A small network was shown many inputs. Here are its activations along a few directions, one row for each input.
In each table, some parts of the input vary, and every possible input appears once, in random order.
A made-up example of a description, with smaller parts first: line(4) and (point or ring(11) or (values(3) and ring(8))).
Shared parts are said once, and a part with two or three values counts as separate values.

Other details of the inputs shift rows strongly along three fixed directions, in all tables alike. That doesn't count.

Rows:
R1: [  7  30  -3   5 -33 -11  -8  -4  -2  -4  -1]
R2: [-17   3   7  17  -3   9 -23   7   9  29 -10]
R3: [-35   5 -17   4 -17  -6 -10   3  -4  13  11]
R4: [-27 -30  -9 -12  22   0  21   8   0   0  22]
R5: [ 3 -5 21 -4  4 -1 -5  2 10  0 -7]
R6: [ -6  27  -7   8 -29 -10  -2   3  -6   1  12]
R7: [ 31  16  14   4  -2   5  -5  -7  -1  -6 -18]
R8: [  7 -17  10  -1  23  10   4   2   8   1  -5]
R9: [-20  22 -22   2 -26  -8   1  -2 -13   3  15]
R10: [ 28  10  16   8  -1   7  -7   0   7  -4 -15]
R11: [ 32   0  17   1  11   5   6  -3   2 -15 -12]
R12: [  5  26 -13   1 -29 -14   1  -8 -12 -13   8]
R13: [-4 -6 19 -1  4  0 -5  6  9  2 -3]
R14: [-26   3  -7   2  -9  -6  -1   4  -5  10  10]
R15: [  0   2 -31   2  -4 -10  22  -5 -21 -12  23]
R16: [ 16  31   2   1 -26  -9  -2  -8  -4 -11  -3]
R17: [ 33  -4  11  -5  14   6   0  -5   6 -11 -17]
R18: [ 24  -8 -11  -5   3  -6  18  -9 -12 -23   4]
R19: [  3  30   0   6 -30  -9  -7  -1  -2   2   4]
R20: [  5  -4  13  -7   3   0  -8   1  11  -2 -11]
R21: [-7 -3  8 -3  3 -3  3  2  3  0  2]
R22: [ 18  28   1   1 -30 -13  -3  -8  -4 -12  -2]
R23: [  9  30  -3  -1 -24  -5  -2  -5  -4  -4   3]
R24: [-17   8  25   7  -5  11 -26  12  18  28 -12]
R25: [ -4 -24  -8  -7  27   8  16   1  -1  -1   6]
R26: [ 13  27   4   5 -29 -11  -1  -1  -3  -9   3]
R27: [-14  -7  -7  -9   5   1   4   0  -1  -2   6]
R28: [-8 -2  7 -7  5  1  2  2  1  2  1]
R29: [  2 -14 -28  -6  11  -6  31  -5 -15 -17  22]
R30: [-29  -5  -7  14  -4   4 -19   7   3  28  -3]
R31: [-28   7   5   4  -9   5 -18   6   8  23  -4]
R32: [ 31   0   7  -2  11   5  17  -4  -4 -20  -3]
R33: [-24  16 -38  12 -20  -7   9  -3 -23   7  22]
R34: [-25 -27  -8 -11  20   0  22  10  -1  -2  24]
R35: [ -1  21  -2  16 -17   3 -11  -1  -4  12  -4]
R36: [  7 -15  21 -15  24   7   4   3  12  -3  -6]
R37: [ 10  29  -8  -3 -23  -4  -4  -7  -4  -7   1]
R38: [  8 -17  31 -12  25   7  -8   6  20   2 -16]
R39: [-21  -2   7  19  -6   6 -25   6   7  29  -8]
R40: [ -1 -23   1  -4  23   6   9   0   0  -2  -2]
R41: [  0 -19  15 -14  21   4   2   4  14  -2  -5]
R42: [-19  15 -34  -3 -24 -13   8  -2 -15  -4  24]
R43: [ -2 -13  -5   2   7   3  -4   1   1   5  -5]
R44: [-35  -3 -19  11  -4   3 -14   5  -5  24   3]
R45: [ 21  20   9  -5 -11  -5   8  -5  -3 -15   0]
R46: [-21  10   6   4 -10   4 -19   5  11  21  -5]
R47: [  7 -19   7  -4  24  11   2   1   8   2  -8]
R48: [  1 -23   2  -1  21   2   8   0  -2  -5   1]
R49: [ -7  11  11   0  -7   2 -13   3   9  13  -6]
R50: [  3  26  -6   3 -30 -11 -13  -5  -3  -3  -1]
R51: [ -2  -4   9  -9   7   5 -10   1  12   3  -7]
R52: [  0 -17 -23  -2   9  -9  32  -6 -19 -20  23]
R53: [-9 -8  6 -6  3 -3 -1  1  4  0  1]
R54: [-30 -30  -6 -11  23   2  22  11  -2   0  21]
R55: [ -9  -4  12   9   6  14 -33   6  17  29 -24]
R56: [ -9 -15 -17 -13   7 -13  29  -1 -15 -19  25]
R57: [ -3 -17   5 -16  20   5   8   2   6  -4   2]
R58: [ 21  15   6  -5 -13 -11   5  -4  -2 -17  -1]
R59: [  7  21 -22   5 -16  -1  -1  -6 -12   0   3]
R60: [ 30  11  16   9  -6   2  -5  -4   1 -10 -14]
R61: [ 10  -4   6   1  11  10  -9  -1   7   6 -14]
R62: [ 14  19 -11   9 -19  -4 -10  -5  -6  -2  -7]
R63: [ 3 -7 10  8  7  6 -7  5  6  5 -8]
R64: [-18   2   6   6 -11  -5  -8   7   3  10   5]
R65: [  7 -17  11   1  21   7   5   1   4  -2  -7]
R66: [ 31  -7   4  -4  10  -1  12  -9  -5 -21  -6]
R67: [-25  -4  11  12   6  18 -36   8  15  39 -23]
R68: [ 28  -1   2  -2   9  -2  14  -7  -7 -19  -4]
R69: [ 21  -6 -10  -6   8  -3  19  -8 -11 -21   2]
R70: [  4 -10   7   5   6   4  -9  -1   4   6 -10]
R71: [-24 -28 -12 -14  19  -2  19   4  -3  -6  16]
R72: [-46  -2 -20   6 -16 -10  -4   8  -8  20  21]
R73: [ 29  14   5   5  -3   3   6  -4  -2 -12  -4]
R74: [  8  -5  18   2  16  16 -18   1  15  15 -23]
R75: [-15   5   5   0  -6   4 -15   3  10  15  -5]
R76: [ 33  17  14   5  -1   7  -4  -6   3  -4 -15]
R77: [ -7 -24  10 -10  19  -1  10   6   8  -4   4]
R78: [ 13   9 -21   0  -5  -4  17  -9 -17 -16   8]
R79: [  5   0  32  -1   8   5 -13   6  16   5 -17]
R80: [ 16  15   5  15 -16  -1  -9  -2  -2  -1  -6]
R81: [  2 -20   0  -4  24   7   9   1   2  -1   1]
R82: [-3 -5  1  5 11  9  3  5  1  8  2]
R83: [  4 -15  -3 -12   6 -10  24  -1  -6 -19  15]
R84: [ 30  16  14   3   1   6  -6  -6   3  -3 -17]
R85: [-17  -4  -9   9  -3   3 -15   2  -2  16  -4]
R86: [ -7   3 -26  -8 -15 -16  18  -5 -17 -18  23]
R87: [ 24   8   2   5  -8  -4   0  -7  -6 -11  -6]
R88: [-29 -13 -18  -8   5  -4   8   3  -6   0  15]
R89: [-27  -5 -11  12  -7   3 -22   5   1  25  -3]
R90: [ 33  -4   4  -4   9  -3  13  -7  -4 -21  -5]
R91: [ 3 -8  9  7  7  5 -7  2  6  7 -9]
R92: [-25 -32 -15 -15  19  -3  15   5   0  -5  16]
R93: [ 16   4 -10   2  -6  -5   5  -8 -10 -12   0]
R94: [-6  0  7 -6  4  1  4  3  3  3  5]
R95: [-36   3 -17   3 -14  -4  -9   6   0  18  12]
R96: [ 30  -6  12  -7  18  10  -4  -5   8  -8 -19]
Each input here is: values(2) and line(6) and ring(8).
Changing only the line(6) part turns R33 into R32. The same change can be made to R66. Which row results?
> R60
Changing only the line(6) part turns R21 into R16. The same change can be made to R76. Which row results?
> R25
Changing only the line(6) part turns R89 into R80. The same change can be made to R42. Which row results?
> R6
A walk changes only the ring(8) part. It starts at R72 and steps to R56. List the rest of the walk in order.
> R14, R28, R36, R49, R38, R58
Which other rows does R51 become when the values(2) part takes its other values? List them by row number.
> R96

Rows:
R97: [ 20   6   8  -3  -2  -3   6  -3   0 -13  -1]
R98: [-23 -16  -6   0   6   2  -1   7   4  12   8]
R99: [ 8  9  4 -5 -3 -2  6 -3 -2 -8  1]
R100: [ 8  2  0  0 -3 -4 10 -2 -4 -9  6]
R101: [  6   4  10  -5   1   4 -12  -1  10   3 -13]
R102: [-13  -6 -20  -1  -4  -7  11   1  -9  -4  18]
R103: [ -6 -48  -4  -3  47  14  16   4   2   2  -1]
R104: [-26   2 -12  11 -13  -5  -3   5  -7  14  12]
R105: [ 16   3  -1  -7   0  -3   3  -7  -2 -14  -5]
R106: [-12   1 -17  -1  -4  -8  18  -2 -15  -7  18]
R107: [ 24   9   4 -10  -1  -2   3  -7   2 -16  -7]
R108: [ 12  -1  -2  -5   1  -4   3  -7  -3 -11  -4]
R109: [ 11   8  -1  -6  -3  -4  12  -4  -6 -14   5]
R110: [-9  1 -4 -3 -2  1 -7  0  2  5 -2]
R111: [-15   8   4   8 -10   1 -12   7   5  16   1]
R112: [-3  1 -8 -4 -2 -5 12  1 -4 -7 14]
R113: [ 26   3   9  -2  -2  -4   0  -5   2 -13  -9]
R114: [ 10  11  15   8 -10   1 -22   0   9   8 -18]
R115: [-12 -37  10   4  39  22  -7   9  13  20 -13]
R116: [-14  10   9   7  -8   3 -15   4   5  16  -6]
R117: [-14  11   9   6  -8   3 -14   4   5  16  -5]
R118: [  5   6  -4   0  -6  -6   9  -4 -10  -9   5]
R119: [ 15 -17  -2   6  20   8   6  -2  -4  -4  -9]
R120: [-26   2 -12  11 -13  -5  -4   5  -7  13  12]
R121: [14  1  0  5  9 10 -2 -2  1  6 -7]
R122: [-13  -1 -17  -1  -3  -7  16  -1 -14  -6  18]
R123: [  6   7  -5  -7  -3  -5  15  -3  -8 -13   9]
R124: [-21  -1 -13   4  -7  -4   7   4  -7   6  17]
R125: [ -1  -2 -11  -6   0  -4   6  -3  -5  -9   6]
R126: [12  5  0 -7 -1 -2  2 -5  0 -9 -4]
R127: [  1  12  15  10 -11   3 -18   3   8  12 -11]
R128: [-6  1 -1 -2 -3  1 -8 -1  3  5 -5]
R129: [ 13   1  -1  -3  -2  -4   6  -4  -2 -11   1]
R130: [  9   1  -4  -7  -1  -4  10  -1  -1 -11   6]
R131: [-13  10   9   7  -9   3 -15   4   4  15  -6]
R132: [ 6  8  7 -1 -5  1 -9  2  8  3 -6]
R133: [-4 -2 16  0  5  5 -8  6 12 10 -6]
R134: [-23   5 -16   7 -15  -4  -6   4  -4  12  12]
R135: [ 21   3   5  -6   0  -2   4  -3   3 -13  -3]
R136: [ 16   5   4  -5  -1  -1  -1  -7   1 -10  -9]
R137: [  3   1   4   1  -2   0 -12  -3   3   2 -12]
R138: [  3 -39   9  -4  45  18   7   5   9   5  -8]
R139: [ -3  10   8   6 -10   2 -18   4  10  14  -9]
R140: [ 9 11 13  3 -7  1 -8  1  6  2 -7]
R141: [-16  -9 -13  -1   3  -5  13   1 -11  -2  14]
Describe the family of inputs behind these rows.
> line(5) and (point or (values(2) and line(4)))
Changing only the line(5) part turns R140 into R97. The same change can be made to R126. Which row results?
> R128
Which other rows does R97 become when the values(2) part takes its other values? List them by row number.
> R124
Which other rows does R122 become when the values(2) part takes its other values? List them by row number.
> R106
List by row number the other rows that have the line(5) part in common with R113.
> R104, R108, R114, R118, R119, R120, R137, R141

Rows:
R142: [-23   8 -15   5 -18  -2  -4   3  -2  14  19]
R143: [-18  21 -21   0 -27  -5 -11  -4  -8   4   9]
R144: [ 10  13  11  10 -20  -5 -14   2   5   0 -10]
R145: [-30 -14 -12   2  -5  -5  -4   4  -3  12  15]
R146: [  9  35  -3  12 -30  -7   4 -10 -17  -4   1]
R147: [ -7 -26  27   1  20  11 -13   7  16  15  -8]
R148: [ 17 -10   3 -14  12  -4  11  -1   6 -18   3]
R149: [ 22 -20 -31   4  15   7  30  -1 -18 -26  11]
R150: [ -4 -17  15  -5  18   2  -9   1   7  -3 -12]
R151: [ 28   6   2 -17   6  -5  10  -8   1 -30  -6]
R152: [ 11 -15   1 -10  14  -4  18  -3  -4 -27  -1]
R153: [ -5   8 -44  17 -19   0   0 -13 -21   7  18]
R154: [ -1  23 -11   8 -30 -16  -8  -1 -10   2   5]
R155: [-16 -19 -18 -11  11  -5  29   1  -5  -5  26]
R156: [ 16 -10   2 -13   9  -3  15   2   5 -20   3]
R157: [ 37  27 -10  16 -17   2  -1 -19 -10  -3 -20]
R158: [  8  -2  20  -5   8   2 -17  -1   7   0 -22]
R159: [-11 -10   6  -4   6   3 -12  -2   3   2  -7]
R160: [ 12  -6  26   2   7   0 -18   3  16   2 -19]
R161: [-15  10  -6  -5  -8  -1 -15   2   2  10  -3]
R162: [ -1 -14  -7  -9  15  -3  20   5   1 -10  19]
R163: [  4   8  26  -1   6  13 -11  -1  16  13 -20]
R164: [ 26  -7 -14   3  21   3   6  -6 -12   0 -10]
R165: [ 10  29  -4   8 -36 -15  -6  -9  -8  -2  -2]
R166: [ 26  39  13  13 -24  -3  -8  -7  -8  -8 -10]
R167: [  1   3  17   0   3   5 -15   7  16  18  -8]
R168: [-20 -20 -10   0  17   1  25   7 -12  -7  19]
R169: [ 30   4  -2 -21   3  -6  21 -14  -3 -33  -3]
R170: [-6 -5 13  7  0  1 -3  2  5 12 -4]
R171: [ -1  -6  15  -6   3   6 -18   3  18  11 -10]
R172: [ -3  17  -8  11 -20 -11  -1   0 -10   5  11]
R173: [-12 -16  -5 -12  11  -3   3   7   6   5   8]
R174: [  5  -7  27  -8  19  18 -11   2  17   8 -15]
R175: [ 62   3  -2   6  16   6   9 -13  -5 -30 -16]
R176: [ -8   1   6  -4  -6   0 -10   2  13  13  -7]
R177: [  3   2  21  11   0   1 -14   5  10  10  -8]
R178: [-37 -13 -10   0   1  -3  -2   0  -4  13   3]
R179: [-13  -5  14   4  12   7  -7   7   0  15  -5]
R180: [ -6  -8 -25 -12  13  -5  36  -1 -17 -20  30]
R181: [  2 -13  15 -13  24  10   4   5   7   3  -4]
R182: [-20   4  -2   0  -8   4 -15   7   7  10  -7]
R183: [ -7  10  -1  15 -18  -4  -2   5  -3   5   6]
R184: [-36  -9  -7   3   7   9   3  13   1  17  11]
R185: [ -9  15  -4   8 -16  -1  -5   9   5   8   6]
R186: [-32 -13  -6   4   7   5   4   4  -8  12  15]
Describe the family of inputs behind these rows.
> values(5) and (point or (values(2) and line(4)))
Changing only the values(5) part turns R157 into R164. The same change can be made to R146. Which row results?
> R179
Changing only the values(5) part turns R153 into R149. The same change can be made to R145. Which row results?
> R144
Which other rows does R146 become when the values(2) part takes its other values? List them by row number.
> R163
